These are the activations of a small neural network, seen along a few directions. Each row is one input.
Each table varies a few parts of the input and shows all the possible inputs, shuffled.
Descriptions start from the smaller parts, as in this example, which fits no table here: ring(8) and (point or line(11) or (values(3) and line(4))).
Shared parts are said once, and a part with two or three values counts as separate values.

A family of inputs:
row 1: [ 46 -27 -74  19 -48  84  30 -33  45 -18  37  47 -52  60 -18]
row 2: [-16   3  -6   0  46 -22  10  -6  25  -8 -10   3  10  -9  41]
row 3: [-24   5   9 -22 -48  24 -12 -25 -32  -6  10 -38 -16   8  -5]
row 4: [  3  15 -13  -6  -3  34   8 -11 -59  -3 -29 -58  -7  24  -9]
row 5: [ 36 -15 -18  19  21 -14  23  21 -10  10  -9   6  -5 -34 -56]
row 6: [-43 -23  -8 -10 -32  -1   4   4   8  -9  10  -4 -16 -54  13]
row 7: [ 19 -17   0   8 -28 -29  13  29   5   8  10  14   5 -38 -46]
row 8: [-20 -27 -32   0  13  -9  27   0  -1 -17 -14 -19 -16 -35   7]
row 9: [-17  27  38 -21 -15  16 -29 -29  -4  -4   8 -15  13  29  33]
row 10: [ 37  13   4  22  55 -27   2  16  13  18  -4  27  22 -11 -23]
row 11: [ -7  11  32   0  -4 -43 -19  29  24   9  25  45  10 -17   7]
row 12: [  7  35  17  -6  33  24  -7 -15 -31  -1 -26 -38  24  48  26]
row 13: [-19   1  24 -20  -5 -30 -27  14  27   2  19  36   9 -27  31]
row 14: [-23   6   5  -7  25 -20  -3  -5  20 -11   5  17   1 -18  54]
row 15: [-37   8  14 -10  -1 -14 -17  -1  34  -1  12  20  10 -31  50]
row 16: [ 22 -23 -35   8  25 -17  24  17  -9  -4 -27  -7  -1 -28 -39]
row 17: [  1  25  42 -13 -24  36 -37 -28 -16  12  10 -24  24  61  19]
row 18: [ 23   5 -10  11  59 -29   5  13  15   4 -20  14  27  -4  -7]
row 19: [-27  22  23 -13  22  11  -9 -14 -17  -9 -14 -17  15  29  34]
row 20: [ 18  35  33  -8   1  39 -18 -26 -23  20 -13 -37  20  70   8]
row 21: [ 46   3 -46  21  -9  83  11 -37  73 -22  42  70 -22  81  14]
row 22: [ -2   1  -8  18  61 -26   5   8  19  -4 -18  -1   7   1  26]
row 23: [-23 -31   2 -21 -37 -18  -4  17   1  -6  19  12 -15 -48  -6]
row 24: [ 21  12  22  11   5 -40 -10  25  29  16  12  37  31 -16 -11]
row 25: [-12 -19   9  -3 -38 -31   5  32  -1   2  24  22 -15 -38 -30]
row 26: [ -5 -29 -34  17  27 -13  22  14  -4 -12 -24 -23 -20 -24  -7]
row 27: [-29 -26 -21  -7  -7  -7  16   0  -8 -20   3  -5 -24 -43  19]
row 28: [ 14  16   5  -9 -34  44  -1 -24 -52  22 -15 -57 -11  48 -27]
row 29: [ 27   8  20  27  23 -39 -11  24  21  19  -7  40  19  -4 -20]
row 30: [ 25 -21  -2  25 -12 -28  12  27  -2  12 -11  17  -8 -26 -54]
row 31: [-33  -1  -7 -13 -12  22   8  -9 -46 -11 -16 -39 -13   5  -3]
row 32: [ -5   4  14 -15 -59  41 -20 -25 -46  13  11 -46  -7  41 -18]
What do these inputs look like to the network? -> values(2) and (point or ring(5) or ring(10))
The inputs of row 7 and row 24 match in every part but the values(2) part. If row 28 is changed in the same way as row 7 into row 24, which row does it become? -> row 20
Change only the ring(5) part in row 19. List by row number the other rows that result. -> row 9, row 12, row 17, row 20
Change only the values(2) part in row 17. List by row number the other rows that result. -> row 32

A family of inputs:
row 33: [ 18  12 -13   2 -21  60  -1 -35   7  -2  11  -4 -10  61   9]
row 34: [ 15 -12 -20   5 -15  15   9  -4  22  -5  17  23 -11   3 -12]
row 35: [ 25  -1 -18   6 -15  38   4 -18   4   1   9   3 -12  36 -14]
row 36: [-13  18  23 -13   0   3 -10  -6 -36   6 -16 -39  14  10   4]
row 37: [ 13  -8 -16  10 -17  25   6  -6  14  -5  11  18 -15  24 -10]
row 38: [ 18 -20 -31  11  -3   4  18   7  21  -8   9  27 -16  -8 -17]
row 39: [ 20 -18 -21  22  23 -35  16  28  50  -4  15  66  -4 -38 -12]
row 40: [-20   5  20 -12   0 -19  -9   6 -18   6  -8 -20  10 -25   7]
row 41: [-22   9  22 -11   0 -13 -10   3 -27   3  -9 -26   4  -2  10]
row 42: [-20  -3  10  -3  13 -30   1  13 -16   2 -15 -19   6 -36   1]
row 43: [-21  26  28 -22  -1  23 -20 -24 -37   1 -12 -45  13  36  26]
row 44: [-13  -8  17   4  36 -70  -3  35  17   6 -10  16  22 -61   6]
The inputs of row 38 and row 42 match in every part but one. If row 39 is changed in the same way as row 38 into row 42, which row does it become? -> row 44
What do these inputs look like to the network? -> values(2) and (point or line(5))
Change only the line(5) part in row 35. List by row number the other rows that result. -> row 33, row 34, row 37, row 38

A family of inputs:
row 45: [ -1  21  21  -2  19   0 -10  -5 -11   6 -13 -16  19  20  14]
row 46: [-25  -1  13 -15 -17  -5  -8  -3 -15  -1   2 -20  -1 -16  10]
row 47: [-20  16  25 -11   7  -4 -18  -7  -2   0  -2 -10  14  11  32]
row 48: [-27  11  23 -14 -10  -4 -15  -5  -8   1   4 -11   6  -4  26]
row 49: [ -2 -14 -13  -3 -27  14   3  -6  15  -6  18  13 -16  -5  -1]
row 50: [-16  -6   2  -9 -13  -3   4   2 -36   0 -11 -33  -9 -15 -12]
row 51: [ 29   5 -14  11   6  21   6  -8   8   2   1   8  -1  31 -13]
row 52: [  6  15  12  -3  15   2  -6  -4 -20   8 -15 -24  14  18   0]
row 53: [ 14  13  -1   4  12  17  -6 -13  25  -2  11  25   7  30  17]
row 54: [  4   7   7   0   7   2  -1  -2 -30   8 -20 -31   5  10 -12]
row 55: [  0 -18 -18  -1 -30  14   8   0   5  -8  13  11 -19  -6 -13]
row 56: [  3   4  -1   1  -3  14  -7 -11  27  -4  15  23  -1  24  20]
row 57: [ -6  -1  -1  -5  -4   2   5  -1 -33   3 -18 -36  -2  -6 -14]
row 58: [ -8  24  24  -9  21  -1 -17  -8  -3   3  -6  -9  21  17  29]
row 59: [ 27  -4 -19  14  -1  22  10  -6   0   2  -2   2  -9  22 -24]
row 60: [-11 -15  10  11  47 -87   5  50  21   5 -11  31  20 -84  -8]
row 61: [-23  -5   8 -14 -21  -5  -3   2 -25  -2  -3 -23  -5 -18  -2]
row 62: [ -3  -1  -4  -2 -19  15  -4  -8  22  -4  21  23 -10   8  14]
row 63: [ 22  11  -5  11  10  19   1 -10  17   0   5  17   4  33   2]
row 64: [ 17 -13 -27   9 -12  22  17  -4  -4  -2  -2  -4 -16   6 -25]
row 65: [ 13 -28 -18  24  35 -71  18  47  52  -1   6  64   2 -73 -16]
row 66: [  7 -19 -25   4 -21  16  16   1  -6  -6   6   0 -23  -3 -22]
What do these inputs look like to the network? -> values(2) and (point or ring(10))
The inputs of row 53 and row 58 match in every part but the values(2) part. If row 64 is changed in the same way as row 53 into row 58, which row does it become? -> row 57
Change only the values(2) part in row 61. List by row number the other rows that result. -> row 55

A family of inputs:
row 67: [ -9  24  11   3  32   3   3  -2 -38   2 -31 -43  11  17  10]
row 68: [-30 -22  -2  -9   7 -28   4  12 -13  -4 -19 -32   0 -42   4]
row 69: [ 28 -23 -52   8 -20  47  35 -10 -17 -16  -3  -6 -38  23 -39]
row 70: [ 18   6  23  11  49 -69 -10  35  24  11  -7  41  30 -34  -5]
row 71: [-11   2  -4 -11  14  -9  -3  -3  33 -10  12  21  14 -24  33]
row 72: [ -2   8   4   7  44 -29   7   8 -10  11 -31 -30  20 -23   3]
row 73: [-28  15  22 -26 -64  42 -24 -29 -31   7  12 -39 -15  26  11]
row 74: [-23  10  26 -22 -45  28 -19 -21 -55   3 -15 -63   5  29  -5]
row 75: [-20  16   4 -18   3  20  -5 -18   4 -16  12   8   2  19  37]
row 76: [  4   3  22  13  42 -80   6  40  -5  18 -22   7  25 -54 -23]
row 77: [ 32 -37 -57  19  -6  20  37   0  11 -10  -2   9 -29 -21 -48]
row 78: [-37  -6   4 -14  -8   2   2  -2 -42 -12 -20 -44  -7   0  10]
row 79: [ 43  -9 -36  -2 -58  70  16 -23 -32   5   8 -28 -27  55 -49]
row 80: [ 11  12   3   3  52 -21  -8   2  17   5 -14   5  24  -4  21]
row 81: [-40  -2   1 -18 -28  16  -2 -14 -20 -12   5 -18 -24  -4  26]
row 82: [-24 -28  15  -1   6 -77   1  48  -7   5  -6   2   2 -74 -20]
row 83: [-31 -19  -5 -10 -13 -14   1   0   8  -6   7  -4 -13 -47  21]
row 84: [-26 -25  12   0 -16 -60  -1  37  12   1  20  30 -10 -80  -3]
row 85: [ 26 -11 -32  27  13  12  10  -8  67  -8  15  51  -6  15  16]
row 86: [ 19   2 -24  17   4  40   6 -23  39 -15  18  35 -19  59  18]
row 87: [  2  26  11  -2  41  11 -10 -10 -13  -2 -13  -8  13  38  26]
row 88: [  4  36  36  -4  -4  30 -17 -20 -52  18 -26 -61  22  45  -5]
row 89: [ 27 -16 -14  32   9 -27   9  32  75   3  21  91   0 -16  -9]
row 90: [ 33 -40 -45  27  -7 -22  31  36  16   1  13  47 -24 -57 -76]
row 91: [ -6  -3  16  -2  11 -53  -5  35  41  -4  20  55  19 -55   7]
row 92: [ -8  29  28 -26 -33  46 -25 -36  -9   3  21 -12  12  49  22]
row 93: [ 14  37  36 -11   6  38 -29 -28 -26  16  -7 -27  23  68  11]
row 94: [ 32  14  -3   8 -32  64 -12 -39  26   4  31  12  -9  91   5]
What do these inputs look like to the network? -> line(4) and (values(2) or ring(5))
Change only the ring(5) part in row 78. List by row number the other rows that result. -> row 67, row 75, row 81, row 87
Change only the values(2) part in row 69. List by row number the other rows that result. -> row 86
Change only the values(2) part in row 90. List by row number the other rows that result. -> row 89
